A small network was shown many inputs. Here are its activations along a few directions, one row for each input.
Each table varies a few parts of the input and shows all the possible inputs, shuffled.
A made-up example of a description, with smaller parts first: one of 4 places along a line, together with either a single point or one of 11 places around a ring or (one of 3 separate values, together with one of 8 places around a ring).
Shared parts are said once, and a part with two or three values counts as separate values.
(in the rows, 128 means zero)

Other details of the inputs vary at random and push rows far along three fixed directions, the same in every table; ignore that.
To show where, the next rows are all for the same input, with only those details redrawn:
[ 91 109 145 162 188 134 164 155 143  87  87  80 108]
[186  96  56 184 153  96 161 123  83 143 106 120 193]
[152 120 140 116 108 142 112 135 137 156 156 123 119]
[151 107 132 103 136 148  94 113 128 132 142 138 138]
[ 93 117 151 167 164 130 173 168 152 103  97  71  94]
[146 111 136 117 131 144 110 125 133 136 139 126 128]
[148  96 125  98 164 152  90 100 119 107 125 143 151]
[152 102 128 100 147 149  90 106 122 123 136 141 145]

Table:
row 1: [131 127 102  95 150 152 105  90 121  88 139 178 143]
row 2: [145 117 157 109 119 134 128 131 134 149 151 132 125]
row 3: [ 69 123 121 137 214 117 166 115 130  40  63 123 126]
row 4: [ 91 127 170 178 148 121 161 164 147 102 121  87 114]
row 5: [148 133 146 113  98 143 110 134 143 163 144 111 114]
row 6: [126 134 128 109  84 124 123 124 123 132 160 147 107]
row 7: [ 73 126 109 155 210 145 161 133 129  47  74 123 111]
row 8: [149 127 137  92 135 146  89 114 145 128 128 139 152]
row 9: [140 124 147  94 132 135 106 118 147 125 138 133 143]
row 10: [116 144 126 100 123 123 111 114 125 121 120 147 116]
row 11: [105 134 113 105 173 127 120  97 116  84  92 145 133]
row 12: [129 141 130 111 103 129 134 117 128 131 155 151 100]
row 13: [117 144 101 116 153 145 118 112 118  99 111 143 125]
row 14: [ 98 106 108 120 170 134 115 108 108  73  98 147 126]
row 15: [130 161 158 172  69 125 173 199 169 190 144  68  73]
row 16: [118 131 134 108 119 129 130 117 125 113 141 153 105]
row 17: [142 140 148 114 102 133 117 135 152 157 136 113 125]
row 18: [139 138 147 134 114 127  95 121 133 140 133 127 157]
row 19: [191 118  68 191 106  76 176 136  87 187 102 118 199]
row 20: [122 105 138 122 137 141 113 121 119 122 101 117 142]
row 21: [ 89 120 164 151 166 115 178 162 149 101  85  89 121]
row 22: [111 125 118  95 128 137  90 103 114 109 119 146 120]
row 23: [171 101  62 178 133  84 157 119  80 146  83 122 217]
row 24: [123 133 162 128 122 125 104 128 142 123 144 128 147]
row 25: [154 118 141 107 120 152  96 132 143 144 154 135 124]
row 26: [ 90 168 134 166  96 116 143 159 135 151 144 102  86]
row 27: [124 138 164 148 100 123 169 174 158 153 150  86  91]
row 28: [143 113 158 118 106 141 118 140 130 162 146 126 113]
row 29: [103 138 128 125 117 131 112 113 130 115 161 153 122]
row 30: [112 137 110 109 149 126 129 104 131  95 122 147 135]
row 31: [125 142 114  91 134 146  95  99 118 116 131 152 117]
row 32: [140 106 153  93 108 141 104 125 122 136 153 140 142]
row 33: [146 128 150 115 113 141 125 146 150 142 158 125 120]
row 34: [122 128 123 111 121 136 114 118 118 126 136 156 104]
row 35: [154 127 148  88 107 139  93 110 140 159 138 140 140]
row 36: [132 113 147 142 135 140  96 125 124 125 141 129 141]
row 37: [136 104 143 118 152 142 116 123 125 127 122 129 130]
row 38: [140 121 151 104 131 127 121 122 139 135 131 134 142]
row 39: [ 81 106 159 168 158 132 174 174 138 101  87  74 101]
row 40: [126 142 118 108 125 134 112 108 117 129 126 146 108]
row 41: [ 70 119 119 149 212 134 162 122 121  48  67 119 102]
row 42: [105 192 137 159  69 118 180 186 163 168 145  91  67]
row 43: [100 186 140 155  72 111 179 177 159 166 142  86  65]
row 44: [104 167 138 164  74 125 178 176 154 162 155  98  52]
row 45: [113 142 127 124 101 140  93 119 126 140 169 157 110]
row 46: [177 138  54 182  97  61 184 130  85 168 127 144 173]
row 47: [113 136 106 108 169 136 124 103 129  79 113 157 146]
row 48: [ 57 145 133 161 166 111 157 137 143  77 107 111 120]
row 49: [149 122 146 117 100 143 113 139 143 160 159 119 111]
row 50: [128 137 114  89  99 121  90 105 119 132 136 155 135]
row 51: [148 145  43 193 132  70 155 118  75 145 113 134 195]
row 52: [119 135 124 100 103 115 114 117 129 122 141 148 127]
row 53: [140 117 154  88  98 132  99 123 134 141 147 142 149]
row 54: [194 126  72 212  97  84 146 131  79 187 128 117 197]
row 55: [135 118 131 114 162 131 122 123 143 102 117 128 158]
row 56: [126 143 124 110 103 138 128 115 134 124 158 150 106]
row 57: [139 110 160 105 123 136 124 133 127 140 144 134 129]
row 58: [174 130  42 183 114  77 166 121  67 165 106 141 167]
row 59: [152 114 148  95 106 148  89 112 125 161 136 140 132]
row 60: [141 117 145 109 134 144 107 113 129 143 120 127 130]
What do these inputs look like to the network?
> one of 2 separate values, together with one of 5 places around a ring, together with either a single point or one of 5 places along a line
The inputs of row 21 and row 59 match in every part but the place on the ring of 5. If row 55 is changed in the same way as row 21 into row 59, which row does it become?
> row 15
The inputs of row 45 and row 29 match in every part but the place on the ring of 5. If row 14 is changed in the same way as row 45 into row 29, which row does it become?
> row 6
Start at row 23 and move only the place on the line of 5, one step at a time. The first step leads to row 19. Which rows follow, in order?
> row 35, row 17, row 8
Change only the choice among 2 separate values in row 52. List by row number the other rows that result.
> row 53
Change only the place on the line of 5 in row 1. List by row number the other rows that result.
> row 6, row 12, row 16, row 56

Table:
row 61: [ 62 124 206 139 153 160 134 170 177  86 118  71  73]
row 62: [ 90 116 144  66 173 156 117 101 139  65 117 150  90]
row 63: [125  94  74 148 209 136 137  95  90  63  91 148 164]
row 64: [147 130  69 152 133 108 175 126 109 128 119 129 135]
row 65: [102 133  98 205 149  81 197 152 109 111  92 107 159]
row 66: [160 122 131  71 127 171  50  83 120 131 163 181 132]
row 67: [152 149 128 159  44 123 167 167 131 199 185 119  72]
row 68: [ 57 143 153 141 152 140 126 144 144  94  83  90  77]
row 69: [144 157 141 148  67 124 115 146 138 179 179 127 112]
row 70: [147 130  76 136 129 128 122 118  92 148 104 131 127]
row 71: [140 112  79 138 143 110 117  98  92 105 136 164 160]
row 72: [133 137  84 138 121 100 107  98  93 139  94 137 174]
row 73: [130 137  84 185 122 109 184 151 115 138 134 109 104]
row 74: [138 130  88 205 112  90 183 150 100 143 130 119 141]
row 75: [144 128 120 188 111  96 164 153 114 163 135  99 140]
row 76: [ 79 116 151  84 191 176 117 109 152  55  98 139  98]
row 77: [154 117 157  93  81 139  83 117 132 165 166 145 154]
row 78: [148 112 118  55 123 161  64  75 111 117 175 192 117]
row 79: [ 39 148 183 158 153 148 151 168 175  76 120  87  57]
row 80: [176  94  97 148 129 117 156 141 108 156 116 123 153]
row 81: [162  93 108 155 137 119 128 123  96 133 129 129 175]
row 82: [167 119 141 131  81 147 118 158 136 179 173 114 106]
row 83: [ 82 150 172 126 121 126 170 159 160 111 114 103  81]
row 84: [127 156 129 133  67 125 111 138 143 156 188 142  99]
row 85: [101 114 157  97 168 153  77  95 128  81 124 156 128]
row 86: [116 151 140 102  85 118 106 126 136 140 168 153 122]
row 87: [133 130  95 174 163 114 180 141 120 118  87 108 134]
row 88: [136 157  94 167  87  82 178 151 114 171  85  93 127]
row 89: [113  93 161 115 162 164 124 144 136 104 121 112 102]
row 90: [ 91 121 179 123 145 144 115 140 159 100 116  97 125]
row 91: [169 121 152  53  97 134  68  92 133 161 158 164 153]
row 92: [163 138 147 128  69 122 150 158 144 199 162 112  94]
row 93: [129 102 115 120 183 115 104  85 104  93  95 145 200]
row 94: [155 125  83  82 150 118  95  76 100 101 126 175 186]
row 95: [143 130 133  96  98 147 127 123 133 149 154 151  98]
row 96: [ 97 137 163 125 148 142 154 148 154 112 109 111  77]
row 97: [ 44 150 167 153 160 132 155 158 164  72  99  96 100]
row 98: [ 89 122 206 103 127 145 139 163 181 113 115  87  82]
row 99: [118 111 159  75 178 165  90 107 152  95 113 133 120]
row 100: [163 141 151 131  54 119 137 163 155 194 159 102 121]
row 101: [138 126 105 117 154 124  83  88 107 109 118 166 196]
row 102: [140 131 149  61 112 145  45  76 122 131 161 186 160]
row 103: [132  89 146  75 173 170  84 108 138  93 112 142 134]
row 104: [159 157 142  91  79 131  95 117 145 166 161 147 132]
row 105: [134 126 107 164 149  98 137 121 114 129 107 113 186]
row 106: [136 146  94 150 116  83 183 143 116 135 119 121 139]
row 107: [140 141 161 121  83 137  94 137 146 170 179 119 114]
row 108: [145 130 102 152 144  95 162 125 109 126  92 128 168]
row 109: [149  99  90 156 193 126 135 112  99 104  98 123 169]
row 110: [ 94 124 189 120 137 157 135 160 162 125 135  96  63]
row 111: [154 123 102 148 146  99 147 121 119 135  99 113 177]
row 112: [124 144  83 163 126  91 146 131 113 122 127 136 169]
row 113: [127 122  70 144 170 118 154 119  96 114  54 117 137]
row 114: [153 155 126 103  77 125 118 126 136 162 161 146 133]
row 115: [153 140 140 132  81 136 129 142 129 176 170 137  92]
The inputs of row 86 and row 62 match in every part but one. If row 72 is changed in the same way as row 86 into row 62, which row does it become?
> row 113
The inputs of row 75 and row 91 match in every part but one. If row 68 is changed in the same way as row 75 into row 91, which row does it become?
> row 88
What do these inputs look like to the network?
> one of 5 places around a ring, together with either a single point or (one of 2 separate values, together with one of 5 places along a line)
Change only the choice among 2 separate values in row 97. List by row number the other rows that result.
> row 65
